Each row below holds a small network's activations on one input, seen along a few directions.
Each table varies a few parts of the input and shows all the possible inputs, shuffled.
Descriptions start from the smaller parts, as in this example, which fits no table here: one of 8 places around a ring, together with either a single point or (one of 2 separate values, together with one of 4 places along a line) or one of 9 places around a ring.
Shared parts are said once, and a part with two or three values counts as separate values.

Other details of the inputs vary at random and push rows far along two fixed directions, the same in every table; ignore that.

Rows:
R1: [-6.24 -3.68  5.33  4.81  6.43 -2.83  3.07  3.55  3.72  3.48 -3.57]
R2: [ 2.62  2.31 -5.68 -0.45 -1.05  2.13 -4.64 -0.90 -2.60 -3.00  0.79]
R3: [-0.89  1.58 -0.31  2.16 -0.23  1.04  0.26 -1.11 -1.03 -0.78 -0.37]
R4: [ 0.23  2.64 -2.25  1.46  0.19 -2.76  0.27 -0.51 -3.03 -0.59 -0.38]
R5: [-4.53 -1.66  5.21  2.02  4.25  0.61  2.28  3.55  4.17  3.17 -3.95]
R6: [ 0.42  4.96 -2.74 -0.19 -3.13 -0.89 -0.83 -1.02 -5.34 -2.64  0.50]
R7: [ 1.22 -7.34  4.17 -3.60 -1.65  0.17  2.81  0.16  3.56  2.77  3.26]
R8: [-5.29 -3.33  4.29  2.96  3.58  0.92  2.83  1.65  4.17  0.67 -1.98]
R9: [ 1.60  5.83 -3.44 -0.65 -2.14  0.26 -1.40 -0.80 -3.76 -1.67 -1.18]
R10: [ 5.40 -3.00  0.30 -4.69 -5.29  0.44  0.21 -2.33 -1.31  1.78  5.02]
R11: [-5.77 -1.55 -0.62  4.69  6.22  0.99 -2.81  2.82  3.40 -1.05 -3.82]
R12: [ 3.12 -5.25  3.77 -4.50 -3.68  3.06  3.74 -0.53  2.13  1.92  3.46]
R13: [-0.04  1.78  0.12  0.00 -1.22  0.09  1.60  0.04 -2.28 -0.66  0.08]
R14: [-0.20  1.78 -3.84  1.97  1.44  1.59 -4.66  0.29 -1.21 -1.56 -0.89]
R15: [-2.17 -1.81  2.49  0.84  1.11  1.74  1.44  0.44  3.05 -0.99 -0.84]
R16: [-1.13  3.91 -0.99  0.30 -0.38 -0.33 -0.80  0.67 -1.17 -1.04 -1.83]
R17: [ 2.11  3.72 -3.11  0.45 -1.99  1.93 -0.65 -2.43 -2.03 -3.62  0.41]
R18: [-1.40  4.19 -0.89  2.56 -0.37 -0.84 -0.06 -0.16 -3.78 -1.22 -1.23]
R19: [ 1.15  2.13 -1.30 -0.80  0.35 -2.05 -1.85  0.22 -0.84  1.64 -0.51]
R20: [ 3.01 -4.14  2.97 -5.44 -3.74 -1.21  2.22  0.75 -0.15  2.31  3.93]
R21: [ 4.32 -6.50  2.90 -6.62 -3.30  0.73  1.09 -0.51  3.36  1.87  4.68]
R22: [ 2.44 -0.81 -1.49 -1.06 -0.18 -0.33 -0.83 -1.73  0.43 -0.86  1.33]
R23: [ 1.12  0.00 -1.05  0.40  0.70 -0.63 -1.65 -1.27  0.21 -0.19  0.56]
R24: [-5.46  0.16  2.48  5.81  5.18  1.25  0.95  1.17  3.30 -0.74 -4.08]
R25: [ 0.80  3.73 -3.52  0.47  1.17 -2.43 -1.64 -0.26 -1.57  0.22 -1.70]
R26: [ 0.00  5.26 -4.54  1.00  0.43 -3.30 -3.17 -0.56 -2.74 -1.28 -1.66]
R27: [ 3.56 -4.90  1.75 -3.93 -2.72  0.67  2.22 -1.20  1.36  2.06  3.96]
Description of these inputs: one of 3 separate values, together with either a single point or (one of 2 separate values, together with one of 4 places along a line).
Changing only the choice among 3 separate values turns R4 into R1. The same change can be made to R17. Which row results? -> R24
A walk changes only the place on the line of 4. It starts at R22 and steps to R27. List the rest of the walk in order. -> R4, R25
Change only the choice among 3 separate values in R26. List by row number the other rows that result. -> R19, R25
Change only the choice among 2 separate values in R7. List by row number the other rows that result. -> R8
